These are the activations of a small neural network, seen along a few directions. Each row is one input.
In each table, some parts of the input vary, and every possible input appears once, in random order.
Descriptions start from the smaller parts, as in this example, which fits no table here: line(4) and (point or line(9) or (values(3) and ring(8))).
Shared parts are said once, and a part with two or three values counts as separate values.

Other details of the inputs vary at random and push rows far along three fixed directions, the same in every table; ignore that.

A family of inputs:
R1: [ -1   1 -15  -2 -13   5  -3  12  -3   2   7  -1]
R2: [ -1   5   3  13   4 -18  30  27  18 -40  -3 -19]
R3: [  4  -8   9   4  14   6   9  -6  10 -11  -8   4]
R4: [ 2 -1  2  1 -1 -5  0 -5 -2  5 -5  0]
R5: [ 2 -3  7  1  3 -4 -8 -9 -8 15 -4  4]
R6: [ -3  -2 -16  -5 -10   8  -3  13  -1  -1   8  -3]
R7: [ -2   1 -16  -5 -13   4  -4   7  -4   6   6  -2]
R8: [  3   7   0  -3 -10  -9  10  12   7 -18   1 -12]
R9: [ 6  3  5  1 -3 -5 -1 -3 -4  2  1  0]
R10: [ -3   0 -14  -4  -8  13  -4  11   0  -1   8   5]
R11: [-1  4  7 -3  0 -4 -5 -6 -1  5 -2  2]
R12: [  4   1  12   3   3 -10   6  -6   4  -6  -7   0]
R13: [ -1   1  14  10  22 -11  -5 -21  -8  16  -1   1]
R14: [ 3  1 12 -1  7 -3  5 -8  7 -7 -4 -1]
R15: [ 12   5  10   5  -4 -12  14   6   7 -20  -2 -11]
R16: [  0   1  -5  -2  -7  -2 -11  -9 -12  22   2   3]
R17: [ 6  4  8  2 -4 -7 -5 -5 -7  8  0  1]
R18: [ 1  0 -5  0 -7  1 -8  1 -8 12  2  3]
R19: [ 10   6  17   1   0 -14   0  -7  -3   1  -2  -5]
R20: [ -4   5   3   9   2 -16   2   3  -9   7   2  -5]
R21: [  5   4  16   0   2 -12   0 -11  -1   2  -4  -3]
R22: [ -6  -7 -11  -4   5  26   0   5   8  -9   5  10]
R23: [  8  -2  14   4   5 -10   3  -8  -2   1  -7  -4]
R24: [ 2 -1  5  1  0 -6 -5 -3 -6  8 -4  0]
R25: [-3 -2 -8 -5 -3  3 -7 -2 -5 10  2  0]
R26: [ -3 -12   6   0  19  11  10  -7  15 -13 -10   4]
R27: [ 3 -1  2  3 -1 -2  0  0 -2  2 -4  2]
R28: [ 0 -3  3 -1  7  9 -2 -5  2  0 -1  9]
R29: [ 1  2  7 -1  1  2 -2  0  0 -1  0  2]
R30: [ -1   5  -6  -2 -12  -4  -7   1  -8  10   3   1]
R31: [ -1  10   4   9  -1 -24  -3   2 -12  11   5  -8]
R32: [ 2 -2  3 -1  0 -6 -2 -7 -3  8 -3 -3]
R33: [-25 -23   0   3  58  44   3 -16  22 -11  -8  30]
R34: [ 4  4  9 -1 -1 -3 -4 -4 -4  4  1  1]
R35: [  1   4 -22  -2 -25  -2  11  25   5 -17   9 -16]
R36: [ -4  -6 -10  -1   2  17  -3   2   1   2   2   8]
R37: [-5 -3 -7 -7  4 21 -4  2  5 -3  7  8]
R38: [ -2   4  -1  -5  -4   4 -12  -1  -8  12   5   6]
R39: [  0   3 -14  -1 -16  -3   8  17   4 -11   3 -10]
R40: [-8 -4 -8 -6  5 22 -4  5  7 -6  5 10]
R41: [ 8 -2 13  6  6 -8  4 -9  0  0 -7 -1]
R42: [ 0 -2 -5 -2 -6  2 -8  1 -8 12  3  0]
R43: [  3  -3   3   5   0  -5  22  11  17 -29  -9 -10]
R44: [ 3  2  4  0 -2 -4 -1 -8 -2  5  0  1]
R45: [ 5 -3 13  3  9 -8  1 -8  0  1 -9  0]
R46: [-4 -1 -8 -4 -6  1 -5  2 -3  7  1 -1]
R47: [  2   4  15   0   4 -10   2  -7   2  -2  -7   0]
R48: [ -8  -7   6  11  26   6  13  -2  10 -14  -5   3]
R49: [ -9  -2 -14  -6  -4  17 -11  -1  -3  11   6  10]
R50: [  3   5 -12   0 -20  -8   6  14  -1  -5   4 -12]
R51: [ -8  -7   6   8  33   8   5 -10  10  -7  -3   6]
R52: [ -7   2 -13  -8  -8  14  -5   7   1  -1   8   2]
R53: [  4  -2   3   5   0  -7  21  11  17 -29 -10 -10]
R54: [ -4   2 -16  -6 -11   9  -3   7   0   0   8   1]
R55: [  7   2  -4   3  -9  -6  13  15   6 -18  -1 -11]
R56: [ 3  1 -8 -1 -7  2 -4  3 -5  7  4  0]
R57: [ -8  -4 -16  -5   0  25  -4   9   4  -4   6  12]
R58: [-5 -5  0 -1  6 11  4 -2  8 -8 -4  8]
R59: [ -2   4  -1   9   5 -11   2   0  -8   4   6  -8]
R60: [  3  -2  12   1   7 -11   1 -10   0   3  -9  -2]
R61: [ -4   4  -1  -6  -4   2 -15  -7 -10  19   3   7]
R62: [ 10   1  19   3   5 -18  -9 -19 -13  22  -7   1]
R63: [  9   4  15   6  -1 -13   5  -3   0  -5  -5  -3]
R64: [ -6   2 -13 -10  -7  13  -6   5   1   1   9   2]
R65: [-1  2 -3 -5 -3  9 -7  1 -3  4  7  3]
R66: [  3   4   5   0  -5 -10  -3  -7  -5   7  -2   0]
R67: [ -3   1 -15  -5 -16   1  -4  10  -5   6   6  -7]
R68: [-1  2 -6 -3 -7  3 -7 -4 -6 10  5  3]
R69: [-2 -3  0 -1  2 -2  0 -1  1  1 -5 -1]
R70: [ 5 -2  5  0  1 -4 -3 -5 -4  7 -1 -2]
R71: [ 0  4 -6 -5 -9  4 -1 11  1 -7  8 -3]
R72: [ 0 -1  3  0 -2 -7 -3 -4 -4  8 -5 -2]
Description of these inputs: ring(8) and (point or (values(2) and line(4))).
The inputs of R61 and R47 match in every part but the ring(8) part. If R5 is changed in the same way as R61 into R47, which row does it become? -> R24
The inputs of R39 and R50 match in every part but the ring(8) part. If R10 is changed in the same way as R39 into R50, which row does it become? -> R17
Which other rows does R52 become when the line(4) part takes its other values? List them by row number. -> R49, R50, R67
Which other rows does R18 become when the line(4) part takes its other values? List them by row number. -> R5, R29, R63
Which other rows does R50 become when the values(2) part takes its other values? List them by row number. -> R36

A family of inputs:
R73: [  2   4   1   3  -2 -18  -1  -2 -10  10   4 -14]
R74: [ -8  -2 -19   1   1  19  -3   9  -1   0  11   5]
R75: [  8   5  15   4   0 -15   6   0   2  -8  -7  -2]
R76: [  9  -4   7  -3   0  12  30  10  33 -50  -8  -7]
R77: [  1  12   6  -1  -9 -25  -3   0  -9   8   4 -14]
R78: [  1   6  -4  -3 -13  -1  -6  10  -6   3   6   0]
R79: [ -4 -11   8   7  31  16   2 -13   8  -3  -6  14]
R80: [  3   9  15   3   1 -25   0  -9  -5   6  -3  -9]
R81: [-2 -1 -5  3  4 -5  5  1  0 -1  2 -8]
R82: [  6  -4   7   6  -1 -12   9  -4   2  -3 -11  -4]
R83: [ 2  0 -2  5  3  1  5 10  1 -9  6 -7]
R84: [ -8  -6   5  -3   8   7  -8 -16   0  13 -11  16]
R85: [-14   2 -14  -6  -1  10  -8   0  -3   9   8   5]
R86: [  4  -2 -16 -15 -14  20  -5   6   6  -6   7   2]
R87: [ 4 -2  4  7  3 -1  0 -4 -4  6 -3  6]
R88: [ -9   4 -11  -2  -2  11   0  11   3  -7   9   4]
R89: [ 11   5  -6 -12 -24   4   0  11   2  -9   9 -11]
R90: [ -7   1  -7  -4  -4  12 -14  -2  -9  16   4  15]
R91: [ 0  8  1  1 -3 -7  3  9  2 -9  5 -5]
R92: [ 9  1  1  5 -7 -7  3  9 -4 -2  1 -6]
R93: [-11  -2 -18  -2   1  11  -6   0  -5  11   9   2]
R94: [ -5 -18   6   2  25  17   3 -16  11   0 -16  15]
R95: [ -6   0 -13  -8 -12   5 -10   2  -5  12   1   5]
R96: [  4  -4  -3   5   2   5   7   8   5 -10  -1   0]
R97: [  1   2  23   4  18  -8  -9 -19  -7  14  -4   8]
R98: [  3   5   5  -3 -13 -16  -2   1  -5   5  -5  -7]
R99: [  6  -6  12   4   6 -11   3 -10  -1   5 -12  -2]
What is each input in this table made of? -> values(3) and (point or (values(2) and line(4)))
The inputs of R85 and R80 match in every part but the values(3) part. If R88 is changed in the same way as R85 into R80, which row does it become? -> R91
List by row number the other rows that have the values(3) part in common with R98. -> R73, R77, R78, R83, R89, R92, R97, R99
A walk changes only the line(4) part. It starts at R93 and steps to R74. List the rest of the walk in order. -> R87, R82
Which other rows does R76 become when the values(3) part takes its other values? List them by row number. -> R86, R89
